A small network was shown many inputs. Here are its activations along a few directions, one row for each input.
In each table, some parts of the input vary, and every possible input appears once, in random order.
Descriptions start from the smaller parts, as in this example, which fits no table here: one of 2 separate values, together with either a single point or one of 11 places around a ring or (one of 4 places along a line, together with one of 8 places around a ring).
Shared parts are said once, and a part with two or three values counts as separate values.
In the rows, zero is written as 128.

Other details of the inputs vary at random and push rows far along three fixed directions, the same in every table; ignore that.
These rows show it; all are for the same input, with only those details redrawn:
128 137 114 90 115 160 115 185 156 111 137
103 138 108 77 71 126 162 153 189 129 143
120 101 141 175 153 126 144 98 102 113 118
135 118 121 159 158 118 137 111 114 115 121
132 120 119 154 150 113 144 108 120 119 123
146 163 68 100 123 79 160 123 178 137 136
134 120 121 157 156 120 139 111 115 117 122
145 125 116 149 164 130 121 131 114 112 122

Table:
row 1: 128 106 166 120 120 175 109 170 118 106 146
row 2: 73 121 127 99 39 121 178 113 162 147 128
row 3: 77 120 138 98 58 129 178 114 139 139 121
row 4: 190 178 87 94 155 114 105 146 129 134 133
row 5: 136 169 85 92 189 105 88 138 130 153 155
row 6: 153 129 123 96 122 187 69 199 139 111 139
row 7: 103 108 201 103 85 198 101 167 100 106 134
row 8: 138 170 85 101 136 71 125 133 183 174 130
row 9: 107 146 132 113 127 89 151 99 144 168 111
row 10: 152 128 121 142 143 131 113 111 113 128 118
row 11: 126 136 136 139 157 117 104 124 121 158 110
row 12: 158 128 118 144 179 153 93 160 105 103 122
row 13: 134 133 133 132 176 113 104 148 131 144 124
row 14: 93 105 143 142 91 149 146 117 137 126 125
row 15: 118 109 158 132 98 160 121 142 128 123 143
row 16: 86 96 194 124 61 170 122 145 131 115 147
row 17: 156 140 118 134 171 159 96 143 88 112 106
row 18: 120 115 133 168 135 133 137 89 99 128 108
row 19: 164 176 76 94 106 80 146 112 170 156 142
row 20: 148 128 143 147 144 97 128 111 117 118 142
row 21: 131 84 162 188 165 126 135 85 84 110 119
row 22: 111 103 132 171 126 118 141 101 103 130 118
row 23: 147 125 131 141 148 123 131 95 100 125 112
row 24: 146 148 141 86 99 163 82 182 136 120 144
row 25: 86 99 133 164 102 73 202 61 128 138 124
Question: What do these inputs look like to the network?
Answer: either a single point or (one of 4 places along a line, together with either a single point or one of 5 places along a line)
Question: Change only the place on the line of 4 in row 8. List by row number the other rows that result.
Answer: row 9, row 11, row 13
Question: Change only the place on the line of 4 in row 4. List by row number the other rows that result.
Answer: row 1, row 15, row 19

Table:
row 26: 133 101 157 189 174 153 122 103 48 98 95
row 27: 144 110 122 191 141 47 190 43 135 131 125
row 28: 111 142 121 87 107 141 136 140 131 136 116
row 29: 122 86 171 161 109 194 116 152 84 96 106
row 30: 126 118 137 175 155 98 137 67 109 158 100
row 31: 148 142 122 128 144 107 114 127 120 154 98
row 32: 225 183 53 115 224 138 63 172 109 107 121
row 33: 101 101 165 128 127 197 103 180 104 92 143
row 34: 136 159 73 94 118 102 147 135 162 133 150
row 35: 131 95 155 152 121 200 96 153 101 91 111
row 36: 134 129 126 142 185 135 95 135 100 119 135
row 37: 117 92 165 189 164 113 162 82 92 111 129
row 38: 78 122 150 55 70 139 153 163 189 136 152
row 39: 122 146 132 112 131 144 84 188 147 138 140
row 40: 95 82 153 146 72 153 151 123 129 115 130
row 41: 166 171 132 112 78 47 166 44 128 159 156
row 42: 157 185 61 77 154 106 120 137 158 145 127
row 43: 67 109 169 125 71 93 182 86 183 163 138
row 44: 173 149 79 154 156 91 117 122 138 116 132
row 45: 119 153 104 71 90 127 110 178 179 160 139
row 46: 83 115 140 84 96 161 125 157 142 130 142
Question: What do these inputs look like to the network?
Answer: either a single point or (one of 4 places along a line, together with one of 5 places along a line)
Question: Change only the place on the line of 4 in row 27. List by row number the other rows that result.
Answer: row 37, row 38, row 43
